These are the activations of a small neural network, seen along a few directions. Each row is one input.
In each table, some parts of the input vary, and every possible input appears once, in random order.
Descriptions start from the smaller parts, as in this example, which fits no table here: line(6) and (point or line(9) or (values(2) and ring(5))).
Shared parts are said once, and a part with two or three values counts as separate values.

Other details of the inputs vary at random and push rows far along three fixed directions, the same in every table; ignore that.

Table:
x1: [ 18  19  -4 -11  31   6 -42  -3   3  17  14 -15 -22]
x2: [ 15   0   1  -8  32   0 -36  -3   1  19  31 -10 -15]
x3: [  5  21  -5  37  -2  -9  14   5 -40  26   1  13  29]
x4: [  3  12   4  27  10  -3   4  -4 -27  19   0   9  21]
x5: [ 11   5  11 -20  16 -16 -30 -11  48  -9  27  -5  -9]
x6: [-21 -27 -17 -19 -15  17  -3   9   7   8  -4  -5 -20]
x7: [ 12   2  -5 -14  34  -6 -34   6   6  12  28  -5 -19]
x8: [ 20  22 -14  17   3  -5 -35  10  -9  35  24  20   4]
x9: [ 13  19  -7   1  21   1 -15   9 -11   8   4  -3 -10]
x10: [ 13  15  13  15 -10  -7   0 -23   9 -14  -8  12  20]
x11: [-16  -4   6 -10  -1  -9  16  -9  29 -31 -19 -12   3]
x12: [-21 -31  -3 -24   6   1  -8  25  23  16  20 -14 -26]
x13: [-10 -31 -10 -32   4   7 -15  25  16  11  24 -15 -36]
x14: [-22 -32 -13 -18 -11  16   1  11   7   6  -2  -3 -21]
x15: [ -3   4   2 -10  12 -12  -3 -19  26 -30  -3  -9   5]
x16: [ -1  -1  -7  -4  -7  10   3  -5  -6  -6 -15  -3  -3]
x17: [ 10  18  12   9  -7 -14   9 -15  13 -19  -4  14  23]
x18: [-10 -10 -15   6 -44  11  22  25 -15  15 -12  24   6]
x19: [ -9 -18  -8   0 -38  18   9  17  -6  22  -6  18  -4]
x20: [-23 -25 -10 -16 -12  13   0  13  11  12  -8  -8 -19]
x21: [ -1  -1  11  -5  18 -16   1 -14  18 -24  11  -8   7]
x22: [ 13  27  -6  26   4   3  11  13 -46  11 -12  15  13]
x23: [  5  10  13  14  -1  -3  25 -20 -15 -29 -25   6  22]
x24: [ -7 -11  13 -14  -3   0  19 -20  22 -44 -24 -12  -2]
x25: [-21 -33  -7  -9 -54  22  27  21   1   7 -19  15  -7]
x26: [ 13  13  20  -5  14  -6  -2 -18   9 -15   4 -25  -3]
x27: [ 14  17  -2   2  20   7 -18   0 -13  11   0  -5 -10]
x28: [ -4  -1  17  -3  23  -9  -6 -16  17 -10   2  -8   2]
x29: [ -5  13   7  18   2 -13  27 -11  -3 -24 -25   6  26]
x30: [ 15  32 -10  17   6   3  -1   6 -29   8 -12   5   8]
x31: [-20 -35  -8 -15 -12  14   3  14   2  11   8  -4 -18]
x32: [ -5  -3  21 -13  -1   1  22 -12  16 -41 -23 -16  -6]
x33: [ 17  20  -4  24  -9   3 -11  -3 -22  26   4  26  19]
x34: [-25 -21  -9   5 -25  14  28  14 -14   6 -26   6   0]
x35: [-5 -6 -4  5 -7 -5 11  1 -7  2  8 -2  7]
x36: [ 16  15   4   6  20   5 -15   2 -18  16  10  -7  -6]
x37: [ -1   4  13  10   8  -7  13 -25  -2 -27 -12   4  19]
x38: [ -2   1   2 -14  -1  -6  11 -11  19 -36 -16 -11  -1]
x39: [  5   4   6 -12  19 -11  -3 -13  20 -30  -2 -10  -3]
x40: [  9  15  11  22 -22  -4  12 -21   1 -18 -19  16  26]
x41: [-21 -29  -1  -9 -14   8   7  14   4  22   7 -13 -15]
x42: [  4  14 -13  20   8  -4   2  -1 -24   6  -3  16  17]
x43: [-14 -13  10 -11   1 -11  20 -11  21 -39  -9  -5   4]
x44: [  9  12  -3  27   1  -2   1 -11 -33  20   8   9  22]
x45: [ -4  10  14  12  12 -17  18 -12   3 -23 -13   2  21]
x46: [ -7 -16 -10   1 -37  18   7  17  -8  23  -5  18  -3]
x47: [ -8 -18 -13 -15 -23   9  -8  26  11  21  12  12 -16]
x48: [ -9  -9  -6  -2 -18  12  22  28 -20   5 -11  -3 -11]
x49: [ 13  -1  18 -19  27 -11 -23 -25  29 -12  25 -28 -12]
x50: [ 19  20 -12  14   4  -5 -33   9  -8  33  23  21   4]
x51: [  2  -3  -2   1  -9  -3  12   4 -11   0   4  -6   2]
x52: [ 21  18  -1  -4  30  -6 -34   6  -4  25  34 -18 -16]
Each input here is: values(2) and (line(6) or (line(4) and line(5))).
Changing only the values(2) part turns x27 into x9. The same change can be made to x10. Which row results?
Answer: x50
Change only the values(2) part in x12. List by row number the other rows that result.
Answer: x4
Change only the line(5) part in x30. List by row number the other rows that result.
Answer: x9, x22, x48, x52
Change only the line(5) part in x26. List by row number the other rows that result.
Answer: x1, x27, x32, x36

Table:
x53: [ 10   3   2  12  15   2 -17  -1 -21  32  23  -3   0]
x54: [  7   4  13  -6  16  -2  -9 -24  11 -16  -2 -12  -1]
x55: [  8   7  10  -7   2   1  -7  -6  11   2   4 -12  -6]
x56: [  7   7 -16   7  20  -1 -22   2 -19  23  13   4  -1]
x57: [ 16  19  13   5  -1 -11  10 -13   4 -30  -5   0  12]
x58: [  0  -1  13  -8   8 -19 -13 -14  46 -16  13   7   8]
x59: [-17 -14  -4  -5  11   1  -1   3   5   2   1  -7  -6]
x60: [ -2 -11   6  -8  18   0  -7 -13   6  -6  10 -11  -6]
x61: [ -6 -17   6  -6   4  -1   2   1   1   3  17 -10  -7]
x62: [-11 -17  -5  -6  11   0  -3  -1   2   1   6  -9  -7]
x63: [ 20  41  -1  21  23 -11 -12 -12 -13  -9  -8  12  20]
x64: [ -5 -11   9   0   1   5   0  -1  -2  15   8 -13  -7]
x65: [ 10  19   3   6   5  -9   8 -16   3 -33 -17   2  13]
x66: [  8  15   3  -8  22 -10 -14  -2  19 -18  -1  -1  -5]
x67: [ -6  -8  -6  -8 -16  20   3   7  -4   9 -15  -3 -14]
x68: [ -8   1   2   9  -8  -8  24  10  -9  -5 -10   6  13]
x69: [ 23  25  -2   6  20   7 -35  -6  -8  20   7   0  -8]
x70: [-13 -14  -2  -6  15  -2  -1   6   5   3   4  -4  -7]
x71: [  3  14  -2  27  14 -10   6   8 -31  21   8  12  20]
x72: [ -1  -2  11  -8   7   4  -6 -16  12  -8  -8 -14  -7]
x73: [-15 -13   2  -4   7  -5   4   8   7   4  10  -9  -4]
x74: [-12 -19  -8  -9  -8  -1   6  15   0   7   9  -6 -10]
x75: [-13  -9 -15 -13  -3   9  -1  17   5   4  -6   1 -13]
x76: [  6   5  20  -5  11  -7  -5 -19  18 -10   5 -18  -1]
x77: [-11 -10 -13 -12  -3   7   2  21   3   5  -6   4 -14]
x78: [ -9 -11  -1   7 -27   5  30   9 -22  -2 -10   6   7]
x79: [ 13   2  -6   8  -3   0 -28  -5  -1  28  27  22   7]
x80: [ -1  -9  -9 -13 -15  19  -6  12  -1   4  -9  -2 -21]
x81: [  7   5 -19   4   3   1 -13  19 -19  30  19   6  -5]
x82: [ -5  -9   4  -1  13 -10   0  -3   4   0  16 -11   0]
x83: [-2  5  2 -7  5 -9  2  4 14 -9  3 -5  0]
x84: [ -4 -14 -11 -16  -9  14  -1  10  -1   2  -1   0 -17]
x85: [ 11  -2 -11  10 -13  11 -32   4 -10  48  22  23   0]
x86: [  0   5   5  -6  25 -12  -9  -7  15 -12   2  -4   0]
x87: [ -9 -17   5  -6   3  10   1  -8   0   0  -3 -12  -8]
x88: [  2   5   0   6 -17  12  19  -7 -15 -12 -26   5   8]
x89: [ -4  -1   5  11 -24 -12  18 -19  15 -23 -10  18  28]
x90: [ -6  -1 -17   8 -20   9  22   9 -23  -3 -22  12   9]
x91: [-10  -7   0  -8   4  -6   0  10  10   2   8  -7  -6]
x92: [  1  10   1   4 -10  -7  18  14  -1 -13 -12   7   6]
x93: [ -7  -2   5  17  -8  11  19 -11 -22   2 -22   0  11]
x94: [-12  -6  -8  -6   7   1  -3   7   2   3  -3  -1  -6]
x95: [  5   3   1 -11   3  -9  -5   3  17 -14   8  -9  -8]
x96: [ -2 -11  15  -8 -16   1 -10 -20  37  -3   2   1  -1]
x97: [  5  -1  11  -5   6  -2  -6  -8   6   1  10 -12  -4]
x98: [ 19  24  -1  22  -5   3   2  -2 -32  16  -2  11  17]
x99: [ 24  31  -4  20   9   0  -8 -10 -27  -3  -6  15  14]
x100: [ -3  -6  -3   3 -28   7  28  11 -17  -6 -12   7   5]
x101: [ -3 -11  -4  -8   1   7  -3   0  -4   0   2  -2  -9]
x102: [  6  18  11   5   9 -18  14  -6   9 -23  -6   1  16]
x103: [-21 -23 -11  -5 -32   4   6  15  18  10  -1  18   0]
x104: [  7   8   6   6 -22   4  17   1  -8 -12 -16   2   5]
x105: [ -3  10  -1   5 -14  -5  18  11  -1 -14 -14   5   8]
x106: [  0  -6   0 -11 -18  12  -3  15   6   9  -2  -8 -20]
What is each input in this table made of?
Answer: line(6) and (point or (values(2) and line(4)))
Changing only the line(6) part turns x70 into x93. The same change can be made to x86. Which row results?
Answer: x72
Changing only the line(6) part turns x54 into x101. The same change can be made to x98. Which row results?
Answer: x100
Change only the line(6) part in x105. List by row number the other rows that result.
Answer: x57, x92, x95, x104, x106
Change only the line(6) part in x67. List by row number the other rows that result.
Answer: x75, x77, x84, x88, x90
